A small network was trained on made-up records. Each row is its average activation on records with the value named, seen along a few directions.
Values that are neighbours, or in one group, have similar rows; names and order tell nothing.

Other fields shift rows strongly along one fixed direction, in all tables alike. That doesn't count.

Field SETOF:
dulis: [-0.92 -0.93 -4.60 -2.32 -1.76  3.38  2.53  1.40 -0.80  1.00 -0.98  2.57
  3.93  2.56 -1.73]
viki: [-0.23 -1.21 -0.24 -0.83 -0.07 -1.62  0.06 -1.24  1.29  0.64  0.70 -1.93
  0.12  0.34 -0.35]
feto: [-0.91  0.62 -0.54 -0.62  1.17  1.59 -0.44 -1.50 -0.17  0.56  0.79 -1.45
  0.73  0.98  0.45]
zutig: [ 1.03 -1.44  0.04  0.20 -0.84 -1.34  1.10  0.66  1.07 -0.08 -0.73 -0.31
  0.14 -0.59 -0.83]
dubog: [-1.99  1.22 -2.01 -0.61  0.08  4.58 -0.55  0.35 -2.11 -0.40  0.43  0.20
  1.01  1.64  0.36]
das: [ 0.41  0.32  0.81  0.68 -0.25 -0.39 -0.29  1.39 -0.49 -0.34 -0.81  1.92
 -0.64 -1.11 -0.16]
siber: [ 1.95 -0.25  6.30  1.77  2.16 -8.44 -3.17 -5.26  4.36  0.10  2.48 -7.94
 -5.09 -3.83  1.10]
zipan: [ 1.24  0.90  2.81  2.07  0.61 -2.04 -1.02 -0.16  0.12 -0.99  0.48  0.43
 -1.87 -2.15  0.91]
zibed: [-1.12  1.54 -1.64  0.21 -0.62  4.26  0.85  2.68 -2.86 -0.32 -1.53  3.95
  1.90  1.81  1.14]
ramom: [ 0.54 -0.77 -0.93 -0.56 -0.48  0.01  0.94  1.67 -0.41 -0.18 -0.83  2.56
 -0.24  0.36 -0.90]
The values of SETOF form a line.
A walk along SETOF starts at dubog and steps to its neighbour feto. Put viki, zutig, das, siber in the order it reaches them.
Answer: siber, viki, zutig, das
Which values are neighbours of zibed? Give them in the order they are listed.
Answer: zipan

Field LAS:
daba: [ 0.06 -0.32  0.78  0.47  0.11  1.58 -1.72  0.16 -0.34 -1.83  0.26 -1.12
 -1.82 -2.36 -1.45]
pipez: [ 0.90  0.54  3.81  1.53  2.09 -3.36 -0.45 -1.10  0.70  0.13  0.11 -1.16
 -1.86 -0.13  3.35]
zigi: [ 1.06 -0.96  1.08  0.37 -1.91 -4.64 -0.78 -0.52  2.65 -0.31  0.06 -1.66
 -0.12 -1.95 -0.85]
vubi: [-3.31  0.69 -5.15 -2.75 -0.39  8.00  1.71  0.48 -3.55  0.52  0.88  2.61
  3.54  3.72 -0.44]
buson: [-3.50  0.93 -5.91 -1.78 -2.72  7.28 -0.19  4.01 -2.85  0.33 -1.77  2.14
  4.40  2.47 -1.64]
dofu: [-2.96  0.17 -3.94 -3.23 -0.17  5.06  0.37  0.82 -2.33  0.88 -0.53  1.26
  0.97  3.78 -0.70]
dabi: [ 2.82 -0.35  1.94  0.61  1.30 -5.27  0.66 -3.41  3.18  0.61  2.50 -4.09
 -0.98 -2.01  0.18]
gonaf: [ 1.57  0.60  2.31  1.61  1.14 -1.31 -0.85  0.63 -0.84 -0.81  0.07  2.99
 -2.11 -2.40 -0.04]
rifan: [ 1.21 -2.72  1.35 -0.44 -0.04 -2.62  0.62  0.93  1.47 -0.23 -0.55  0.19
 -1.95 -2.38 -1.92]
mab: [ 0.03 -1.79 -0.98 -1.42  0.38 -0.77  1.59 -0.80  1.69  1.15 -0.61 -0.45
  1.44  1.99 -0.42]
kesub: [ 1.53  1.40  2.85  3.47 -0.31 -3.81 -1.93  0.52  0.76 -0.57 -0.86 -0.52
 -1.46 -1.18  1.60]
pilas: [ 0.60  1.81  1.87  1.58  0.50 -0.13  0.97 -1.72 -0.54  0.12  0.43 -0.19
 -0.05  0.44  2.32]
Each value of LAS is a pair of two hidden parts, and every pair occurs once (3 first parts, 4 second parts).
vubi and dofu share the first part; vubi and pilas share the second. Which value has the first part of pilas and the second part of dofu?
Answer: pipez
rifan and zigi share the first part; rifan and gonaf share the second. Which value has the first part of gonaf and the second part of zigi?
Answer: kesub
